Q:
[[-0.131  0.036 -0.056  0.011  0.081 -0.126]
 [ 0.001  0.005 -0.056 -0.001  0.014  0.010]
 [-0.136  0.047 -0.056  0.031  0.080 -0.151]
 [ 0.016 -0.012 -0.056 -0.027  0.011  0.051]
 [-0.250  0.049 -0.056 -0.004  0.147 -0.222]
 [-0.111  0.011 -0.056 -0.027  0.078 -0.068]
 [ 0.009 -0.019 -0.056 -0.042  0.018  0.060]
 [-0.043  0.007 -0.056 -0.011  0.039 -0.020]
 [-0.272  0.030 -0.056 -0.048  0.167 -0.198]
 [-0.019 -0.010 -0.056 -0.035  0.031  0.027]
 [-0.015 -0.008 -0.056 -0.030  0.028  0.026]]
A: -0.126

Q:
[[ -61.548  106.116  217.992 -107.780  -95.955  109.559   15.016]
 [  -8.863   75.026  244.994 -106.352 -176.771  162.621    8.373]
 [ 201.129   40.409  -40.316  -92.888  114.465 -168.868 -258.160]
 [ 215.039   80.656   31.208 -163.832  -77.433 -200.614 -183.058]
 [-109.513  126.807  145.805 -158.807   63.159   86.982  101.015]
 [   0.018   67.697  247.514 -109.860 -182.692  175.537   15.826]
 [-275.563 -156.412  -30.134   79.063 -218.577 -235.570 -236.627]
 [-216.575  -59.263  -10.628   97.979 -269.866 -227.519 -206.977]
 [ 196.196   29.363  -68.417  -37.722  196.602 -119.550 -251.466]]
A: 15.016

Q:
[[  4.5   1.3   4.4  -6.7 -11.6  -2.6  -2.7   6.0   3.5 -11.9   8.2   5.2]
 [ -4.7  15.6   9.6 -10.0  -0.6   4.3  -7.6  10.7  -7.8   1.0   4.6  12.0]
 [-14.1  -5.5  -1.8 -16.0 -13.1  -7.7 -12.4  -7.5  16.7  -8.5  -8.6 -11.9]
 [  9.4 -12.6 -23.1  -5.7  13.8 -13.8   1.7 -14.3  -9.9 -13.8  12.6  -3.9]
 [ -5.1  -6.0  -1.7  -6.4  -8.0  -7.5  -8.8  -8.0  18.1  -3.2  -9.8 -11.0]
 [-10.8  19.0  27.2  10.0  -9.1  13.4  -1.5  18.1  15.2  18.0  -9.4   8.4]
 [  5.1 -10.6 -21.0  -5.0  12.8 -14.7  -0.7 -13.5  -7.1 -12.5  10.9  -4.0]
 [ -5.8  17.2  14.4  -9.2  -2.7   7.7  -2.2  14.3  -3.5   1.7   6.2
   11.5]]
A: 5.2

Q:
[[ 0.245  0.004  0.436  0.092  0.022 -0.832  0.757 -0.497  0.027 -1.334
  -0.147  0.239  0.532 -0.136  0.533 -0.194]
 [ 0.282  0.171 -0.124  0.106  0.134  0.097  0.462 -0.178 -0.361 -0.591
  -0.130  0.096  0.377 -0.404  0.538 -0.179]
 [ 0.359  0.489  0.992  0.022  0.004  0.867  1.151  0.832 -0.011  0.732
  -0.259  0.324  0.037 -0.782  0.752 -2.193]
 [-0.106  0.216  0.581  0.078  0.116  1.063  0.292  0.779  0.023  1.255
  -0.380  0.004 -0.364 -0.095 -0.054 -1.148]
 [ 0.263 -0.193 -0.741 -0.064  0.045  2.318 -0.623 -0.347  0.273 -0.230
   0.642  0.191 -0.006 -1.123 -0.334  0.434]
 [ 0.468  0.111 -0.328 -0.051  0.085 -0.586  0.378 -0.170 -0.557 -0.372
  -0.131  0.186  0.834 -0.350  0.473  0.309]
 [-0.835  0.103  1.203 -0.026  0.090 -0.927  0.118  0.070  1.590 -0.459
   0.909 -0.584 -1.132  1.463 -0.238 -0.841]
 [-0.190 -0.006 -0.190 -0.012  0.028 -0.749 -0.352  0.756 -0.355  1.207
  -0.605 -0.110 -0.084  1.001 -0.161  0.847]]
A: -0.194

Q:
[[ -6.84  27.43 -18.26   7.27   6.14  18.56 -14.60   5.69  -5.10]
 [ 13.19  -3.12  -8.52   1.78  -6.31 -22.27  18.27   5.78  -9.94]
 [  6.55 -19.80   3.60  27.64   0.24   5.69  -7.12  21.22   2.75]
 [-16.76   8.00  18.86 -13.28  16.36  10.66  -4.20 -17.79   8.84]
 [ 25.50 -20.38  12.12  20.57  -8.29   2.67  11.12  23.32  13.86]
 [-21.34  -5.18  19.26  -9.12  17.59  -0.60  -4.53 -18.63   1.29]]
A: -5.10
---
21	18	4	-1	9
11	-21	-9	15	-18
-31	17	12	-36	46
out -9, 46

-31	-39	-43	-28	51 out -43, 51

11	16	-14	4	11
13	20	45	14	-9
-19	-1	40	14	-10
out 45, 45

-19	-9	18	-49	-9	-16	-5 out -49, 18

-28	18	-50	-41	-11	-15	-32 out -41, 18

-17	33	52	6	31 out 52, 52

-11	33	42	19	-25 out 42, 42
---
[[ -8  51  32   5 -30]
 [ -9  11  32  -4 -17]
 [ -6  -4  32  16  27]] result: 32

[[ -1   3  15 -13  18   2  11]
 [  0   1  -1   0   0   1   0]
 [ -4  24  39 -13 -12   4  12]] result: -12

[[ 48  49  44  -3 -28 -14]
 [ 17 -11  29  20 -25 -23]
 [-47 -28 -52 -12  38  27]] result: -12

[[ 10  34  17   6  13  -6  14]
 [-27 -13 -44   6  45   1 -43]
 [-30 -14 -48   7  49   1 -47]] result: 49

[[ -2   4  38  41   2 -19]
 [  1  -4 -29 -32   5 -14]
 [  7   6  11 -12   3   6]] result: -12

[[-21   5   1  52  -5 -34]
 [ 11 -11 -53 -14  -2  29]
 [ 23  19   2  -3  51 -22]] result: -3

[[  6   2  10 -43   5  11  -6]
 [  3  -1 -22 -10   9   8  40]
 [ 15   9  -8  -5   7 -15 -12]] result: 7

[[ 21 -24 -24  23  21]
 [ 13   3  -4   3  52]
 [ 16 -21 -20  19  13]] result: -20
